Each row below is a small network's average activation on inputs in which a field has the value named, seen along a few directions.
Values that are neighbours, or in one group, have similar rows; names and order tell nothing.
(in the rows, 500 means zero)
Strong random noise was added to every row along 15 fixed directions; ignore it. To show where, here is one row again and again, with new noise each time:
[470 513 409 406 486 502 545 734 317 563 442 543 488 485 326 525 478 592
 665 393 479 721 483 419 576]
[553 711 714 572 460 438 353 559 402 683 369 661 463 513 516 582 567 530
 707 570 645 655 421 669 721]
[371 384 343 282 439 689 475 259 428 815 548 645 646 398 251 632 392 324
 763 663 602 444 860 555 402]
[432 314 583 236 546 484 266 642 305 603 573 595 600 437 491 298 433 687
 657 531 441 700 481 410 591]
[464 510 519 819 658 669 475 236 550 586 483 318 495 621 457 577 566 380
 613 656 542 576 670 432 616]
[498 602 662 427 450 716 594 733 392 506 598 687 648 672 213 729 593 380
 601 578 653 252 418 641 425]
[505 512 581 310 643 656 237 319 522 441 634 810 583 469 255 460 449 386
 598 536 766 479 634 572 301]
[650 611 433 412 310 534 434 608 614 340 563 631 678 656 434 617 585 490
 537 423 637 595 293 196 525]
[164 292 523 461  55 432 274 708 473 546 262 618 429 426 401 435 588 584
 570 635 577 316 396 611 469]
[432 607 671 720 721 530 429 219 373 561 532 534 547 665 247 521 500 696
 387 469 596 273 471 534 455]
[273 458 781 582 440 404 278 444 300 484 227 484 367 698 490 345 465 513
 450 568 632 441 584 660 623]
[762 479 555 254 492 463 322 549 390 471 688 658 547 614 578 508 440 290
 345 505 532 659 464 408 489]
[749 474 500 392 381 483 559 622 409 425 571 410 659 564 665 686 457 467
 312 472 400 504 449 424 766]
[275 595 443 466 440 556 428 289 631 591 396 682 518 514 315 431 527 588
 638 462 669 437 485 370 390]
[522 547 435 247 537 360 726 636 295 757 452 473 497 411 604 432 394 594
 568 376 331 674 550 480 614]
[451 370 604 516 466 408 470 505 639 453 493 333 652 415 485 318 595 666
 513 551 444 250 459 462 376]
[557 526 469 841 531 576 383 541 427 368 697 621 494 477 688 718 624 688
 359 602 625 569 257 619 648]


Field DEFA:
veza: [215 357 399 681 594 712 489 266 360 316 540 500 519 639 283 575 354 660
 395 449 615 322 616 536 448]
fuvu: [454 538 412 562 492 415 686 605 149 591 394 531 229 514 584 629 406 412
 282 441 473 560 585 785 561]
vit: [735 575 508 853 699 162 586 657 531 353 565 303 485 277 462 441 622 849
 552 377 442 576 359 693 297]
vam: [648 585 361 575 418 286 523 525 585 433 374 535 421 146 422 557 493 732
 325 279 456 350 375 685 436]
fadu: [339 356 368 387 349 381 356 303 355 434 581 669 454 730 690 433 356 504
 232 540 584 500 488 401 356]
nemi: [625 673 503 772 626 686 627 415 431 563 568 449 536 772 351 758 567 344
 572 519 572 533 497 466 566]
doke: [375 476 571 271 661 617 383 481 548 692 455 634 230 372 409 321 382 467
 302 396 186 467 396 396 595]
pavib: [369 415 531 565 587 408 623 397 778 146 441 208 501 611 642 163 498 555
 384 371 450 413 513 305 301]
zodun: [593 682 731 477 328 337 544 495 601 586 213 435 535 572 390 506 479 464
 603 422 548 321 507 609 569]
berap: [350 417 607 448 519 631 594 903 486 408 463 376 482 537 418 438 558 551
 675 544 331 464 387 501 586]
tipeb: [213 574 535 515 442 577 408 499 417 405 345 705 414 558 612 429 493 624
 680 536 757 669 517 569 643]
redup: [677 371 630 625 458 417 274 198 402 473 641 407 676 732 587 552 436 456
 334 615 573 403 589 473 510]
tated: [348 650 448 655 690 551 487 290 386 604 413 607 308 433 490 517 423 638
 518 430 534 646 573 566 628]
vozo: [546 452 489 528 602 546 316 544 602 449 540 531 437 349 567 483 516 475
 698 583 479 734 560 514 568]
rini: [540 465 777 406 623 463 138 362 572 576 436 547 340 614 509 278 449 315
 494 569 434 655 513 459 565]
bevob: [659 588 388 403 394 229 579 433 662 268 458 411 532 364 586 417 463 394
 443 410 589 448 650 556 177]
The values of DEFA form a ring.
List every value one step from vam, in the order listed.
Answer: fuvu, nemi
List every value one step from zodun, in the order listed.
Answer: veza, redup
List every value one step from tated, in the order listed.
Answer: doke, tipeb
List every value one step from vit, in the order listed.
Answer: pavib, rini
